A small network was shown many inputs. Here are its activations along a few directions, one row for each input.
In each table, some parts of the input vary, and every possible input appears once, in random order.
Descriptions start from the smaller parts, as in this example, which fits no table here: values(2) and (point or line(9) or (line(4) and ring(8))).
Shared parts are said once, and a part with two or three values counts as separate values.

Other details of the inputs shift rows strongly along three fixed directions, in all tables alike. That doesn't count.

Rows:
row 1: 136  101  -7  152  -188  152  -20  -373  -230  -158  -181  342  41
row 2: 138  -533  -52  26  7  228  227  -62  39  -15  -86  -276  -225
row 3: -317  171  -284  -176  -373  357  294  -262  233  -599  -22  -130  714
row 4: 204  -60  54  17  -172  -501  -29  -22  -487  632  103  728  -307
row 5: -344  -27  219  -279  370  -299  -43  320  59  85  -202  -57  19
row 6: -310  632  68  -210  -38  112  -37  -492  369  -503  -68  -334  507
row 7: 135  39  -10  193  -243  198  -43  -316  -100  -202  -74  381  12
row 8: 9  -287  318  42  295  108  3  -146  61  -139  -182  -76  -375
row 9: 330  -30  -64  -16  -318  201  -156  -341  -57  -134  315  -37  11
row 10: 233  -172  -61  -76  -359  216  -70  -400  -58  -80  182  123  46
row 11: 160  277  -141  160  -297  268  -40  -329  12  -18  150  -25  -180
row 12: 63  -344  4  306  227  225  151  -13  43  -129  -284  7  -211
row 13: -244  130  -89  -345  -143  -185  -17  70  99  49  151  467  301
row 14: 59  -57  -104  -2  -132  125  122  -527  43  -91  92  362  -70
row 15: -389  -23  100  -212  407  -351  29  251  126  131  -175  -102  4
row 16: -53  250  -7  -224  -308  -310  -110  128  -130  164  211  -51  449
row 17: 164  289  74  75  -57  209  -97  -369  44  -182  161  266  -190
row 18: 123  -337  52  146  118  362  245  101  -37  -143  -255  32  -250
row 19: -152  64  10  -126  219  51  -164  598  188  152  36  -217  39
row 20: 93  104  -127  220  -152  98  50  -441  -164  -109  -154  298  25
row 21: -164  165  204  -211  368  -256  -171  416  130  102  -114  -244  3
row 22: -58  -77  -78  -52  180  13  -108  680  102  17  132  -217  160
row 23: 125  -466  114  107  92  107  237  -171  -110  90  -218  -326  -90
row 24: 237  130  -157  323  -265  143  -149  -297  -61  -185  191  -5  -4
row 25: -71  301  -328  -31  -211  -123  -159  252  89  46  391  64  347
row 26: 224  -320  113  166  133  93  152  -113  -111  37  -82  -485  -124
row 27: 221  -400  18  179  121  128  -25  -51  52  -98  -6  -415  -208
row 28: -197  94  -214  -244  -272  -352  -109  -1  -29  163  73  93  419
row 29: 110  -269  220  226  201  241  258  -7  -189  -39  -388  -18  -115
row 30: 125  368  145  116  -29  62  -134  -439  -116  -177  -59  222  -161
row 31: 151  -128  -3  217  233  364  -23  1  130  10  -25  -323  -334
row 32: -164  -307  -147  -172  38  -15  159  650  -14  16  -67  -37  192
row 33: 121  -505  -90  263  127  211  135  9  -56  -160  -181  -124  -125
row 34: 451  -97  -192  -6  -405  -354  -252  199  -370  532  484  334  -379
row 35: -85  -207  32  -164  107  -183  -164  544  112  39  51  -312  166
row 36: -287  297  13  -371  -189  -255  -23  59  93  63  196  293  131
row 37: -174  557  46  -159  -64  -391  -67  -10  78  232  177  8  238
row 38: 11  112  -3  -31  -178  58  118  -538  39  -81  136  187  -235
row 39: 91  -91  88  188  407  237  94  -70  184  -108  -47  -102  -412
row 40: 426  -119  -302  73  -270  -385  -283  96  -262  580  568  314  -337
row 41: 97  -79  274  203  346  189  -36  -13  88  -194  -187  -65  -396
row 42: -67  317  -143  -19  -275  -174  -290  307  -5  -38  251  100  362
row 43: 98  317  -48  129  -124  139  80  -402  66  -137  127  195  -257
row 44: 237  -389  -53  85  47  214  141  -4  38  -69  48  -435  -257
row 45: 269  -244  21  211  58  363  65  187  -62  -177  -15  -307  -249
row 46: -255  197  267  -89  378  -219  76  461  47  133  -176  -74  51
row 47: -388  -8  193  -185  362  -348  187  252  88  229  -145  -132  58
row 48: 243  -443  -186  248  262  -207  11  493  -197  574  62  414  -547
row 49: -90  324  -335  -43  -312  -141  -56  289  45  43  332  40  294
row 50: -300  119  50  -10  402  -229  -33  446  278  38  -75  -49  -48
row 51: 51  -11  158  228  436  89  59  -140  26  -105  -266  -148  -382
row 52: 187  268  52  186  -260  235  -278  -310  -41  -98  67  38  -113
row 53: 20  -42  -40  80  -161  23  61  -540  13  -130  -23  357  -68
row 54: 204  -520  -37  116  120  365  123  89  -93  -168  -92  -69  -113
row 55: 77  85  118  -86  -110  129  -59  -504  18  -126  169  259  -168
row 56: 279  193  -36  218  -243  150  -197  -286  -254  -191  58  0  39
row 57: -344  -102  30  -249  378  -202  67  318  284  127  45  -55  -30
row 58: -329  210  -139  -240  -81  -387  15  -64  7  102  -44  376  320
row 59: 121  -442  -87  223  181  166  156  -49  -185  -118  -288  -162  -94
row 60: -203  458  -172  -24  -200  -189  -276  159  145  146  181  57  225
row 61: -316  -237  110  -218  260  -202  47  423  147  29  -202  131  103
row 62: 109  51  -201  166  -281  228  193  -337  -47  -120  6  315  -57
row 63: -133  37  -170  -362  -437  -168  -36  168  18  109  208  158  347
row 64: -245  574  113  -327  -203  299  35  -321  421  -558  66  -272  443
row 65: 220  365  270  52  -126  35  -67  -483  -107  -11  63  -10  -104
row 66: 146  -361  57  159  220  379  139  67  6  -138  -194  61  -198
row 67: 397  180  -19  5  -98  -363  -384  96  -181  557  480  463  -522
row 68: -36  -283  199  109  331  54  74  -215  128  -92  -155  -120  -391
row 69: 402  -419  14  90  149  -402  -272  458  -408  560  90  -9  -498
row 70: 169  -430  124  183  102  227  240  14  -286  -69  -286  -148  -30
row 71: 189  -96  304  109  292  153  -127  -54  133  -124  -94  -266  -391
row 72: -187  -325  -259  -92  175  -49  126  547  97  63  18  -57  233
row 73: 165  -444  32  156  146  219  85  18  -252  -163  -315  -116  -82
row 74: -138  464  -125  -180  -309  -52  -184  276  65  135  211  84  183
row 75: -185  -314  -75  -80  113  -99  -5  603  1  -20  -124  -20  248
row 76: 194  -158  4  6  -389  113  -132  -414  -88  -118  66  116  48
row 77: 190  297  -18  36  -176  104  -11  -441  109  -69  221  -4  -251
row 78: 199  -83  100  -8  -378  77  45  -474  -252  20  -11  46  128
row 79: 182  -109  118  94  354  202  4  -110  227  -41  46  -301  -405
row 80: 122  -543  19  121  82  142  61  -109  53  -46  -141  -257  -174
row 81: 147  347  29  243  -210  144  -26  -439  -143  89  17  -76  -47
row 82: -292  625  159  -122  -238  338  21  -318  171  -403  -139  -346  648
row 83: -265  153  -93  -356  -246  -204  89  105  54  48  92  441  247
row 84: 292  -132  -252  223  -280  -448  -12  89  -563  624  206  530  -169
row 85: -426  17  112  -12  248  335  450  -20  264  -447  -493  -387  565
row 86: 151  -505  -98  55  205  -343  153  370  -195  594  26  405  -665
row 87: -343  -12  312  -252  325  -295  115  321  22  184  -172  -87  72
row 88: -155  93  -96  -314  -307  -299  -180  66  -95  117  45  138  431
row 89: 174  288  53  129  -103  18  -178  -490  122  -102  166  16  -200
row 90: -379  234  80  -45  272  363  61  -15  355  -439  -379  -691  389
row 91: 187  332  55  146  -202  189  -254  -367  -171  -55  -40  0  -85
row 92: -156  17  -283  -283  -299  -202  -69  65  128  157  295  138  386
row 93: 250  48  -111  92  -255  1  -125  -476  -153  -82  123  -124  27
row 94: -285  207  -20  -308  -116  -334  -57  4  -60  55  -71  422  334
row 95: -232  123  99  -167  293  -93  61  561  197  29  -46  -23  -90
row 96: -302  201  148  -23  415  -272  148  392  113  179  -150  -119  37
row 97: -284  94  -10  28  234  324  117  68  269  -571  -282  -689  511
row 98: -97  21  83  12  166  -132  9  614  -90  121  -60  -296  247
row 99: -142  22  -35  79  202  -183  80  547  -26  167  -33  -340  236
row 100: -327  223  -46  -214  -125  -383  172  -63  -30  200  -14  346  373
Each input here is: values(2) and line(5) and ring(10).
- Changing only the line(5) part turns row 73 into row 54. The same change can be made to row 94. Which row results? => row 13
- Changing only the line(5) part turns row 27 into row 44. The same change can be made to row 24. Which row results? => row 49
- A walk changes only the line(5) part. It starts at row 47 and steps to row 15. List the rest of the walk in order. => row 68, row 57, row 38
- A walk changes only the line(5) part. It starts at row 87 and steps to row 5. List the rest of the walk in order. => row 8, row 55, row 36

Rows:
row 101: 48  -317  85  101  110  118  164  -96  -57  -109  -134  -198  -9
row 102: -203  39  90  -168  170  -147  -172  288  131  38  -14  -77  92
row 103: 181  -178  82  66  49  284  -32  49  21  -112  -6  -351  -90
row 104: -125  46  19  37  219  -148  -136  304  31  120  -50  8  -22
row 105: -182  84  89  -197  129  -160  -37  331  76  -9  -16  -89  63
row 106: 142  -164  -34  123  88  269  51  17  105  -93  46  -351  -130
row 107: -199  -132  -90  -112  78  -124  86  301  131  7  70  -14  175
row 108: -332  589  72  -123  -264  438  164  -574  296  -716  -112  -144  642
row 109: -61  132  -286  -140  -271  -193  -77  13  -42  144  223  317  116
row 110: 12  -296  -32  85  51  217  147  -48  108  -102  -143  -149  -135
row 111: 179  169  34  177  -89  108  -23  -357  -135  66  26  294  -177
row 112: -58  92  26  21  192  -167  -74  333  50  111  -71  -7  -40
row 113: -3  -115  108  43  256  207  146  -129  157  -53  -104  -104  -202
row 114: 35  114  -202  63  -319  -197  -112  82  -176  250  102  394  39
row 115: 264  130  83  69  -166  21  -170  -344  -87  -20  91  159  -224
row 116: 68  -82  82  79  221  135  50  -90  176  -135  -92  -203  -228
row 117: -12  244  -76  -21  -148  -410  -254  -32  -146  337  203  277  5
row 118: 169  115  66  104  -108  12  7  -459  -153  135  38  192  -158
row 119: 26  5  -86  70  62  -26  -74  431  -22  149  65  -153  48
row 120: -89  -142  -45  32  98  -111  42  361  -48  71  -21  60  101
row 121: 32  -83  148  80  191  72  124  -116  -34  -113  -164  -266  -163
row 122: 208  198  -1  198  -139  39  -45  -302  -196  -47  60  204  -221
row 123: 92  -308  -8  60  145  186  173  -52  71  -157  -65  -122  -72
row 124: 52  292  -69  -37  -174  -427  -193  -4  -126  326  182  260  -11
row 125: -8  -29  -70  -27  40  -166  -60  383  -36  254  93  -234  90
row 126: 232  -74  -75  14  -269  114  -90  -312  -200  -23  72  221  -131
row 127: 206  -56  -115  83  -248  34  -8  -386  -248  52  32  156  -90
row 128: -70  -165  -44  -100  95  -245  66  312  -58  178  -24  -17  169
row 129: 167  96  -40  142  -101  24  -152  -405  -22  10  163  180  -252
row 130: -567  696  51  -475  -333  121  38  -224  400  -554  39  -84  896
row 131: -34  -129  -65  0  118  -107  49  363  -47  77  -48  66  121
row 132: 25  -86  73  66  207  139  123  -74  97  -168  -71  -196  -246
row 133: -194  -125  -19  -182  -24  -72  -14  352  92  48  -91  -46  179
row 134: 186  -63  -74  140  -315  24  5  -379  -197  86  -2  151  -87
row 135: 33  -129  224  -12  216  222  63  -98  71  -70  -154  -106  -161
row 136: -25  81  -86  -139  -290  -224  -126  61  -104  97  235  319  208
row 137: -112  -138  7  -205  69  -105  12  346  56  -6  -14  -18  238
row 138: -96  -108  -129  -34  91  -63  11  359  -60  95  -93  44  58
row 139: 10  -99  190  66  174  120  163  -123  -3  -54  -171  -222  -154
row 140: 3  -102  116  52  191  187  163  -81  128  -108  -78  -151  -237
- Changing only one part turns row 106 into row 125. The same change can be made to row 109. Which row results? => row 127
- Changing only one part turns row 136 into row 120. The same change can be made to row 137. Which row results? => row 131
- What is each input in this table made of? => values(4) and (point or line(4) or line(5))
- Which other rows does row 128 become when the line(4) part takes its other values? List them by row number. => row 101, row 127, row 134
- Which other rows does row 130 become when the values(4) part takes its other values? List them by row number. => row 108, row 139, row 140
- Which other rows does row 124 become when the line(5) part takes its other values? List them by row number. => row 117, row 118, row 121, row 139
- Which other rows does row 122 become when the line(5) part takes its other values? List them by row number. => row 104, row 108, row 111, row 112
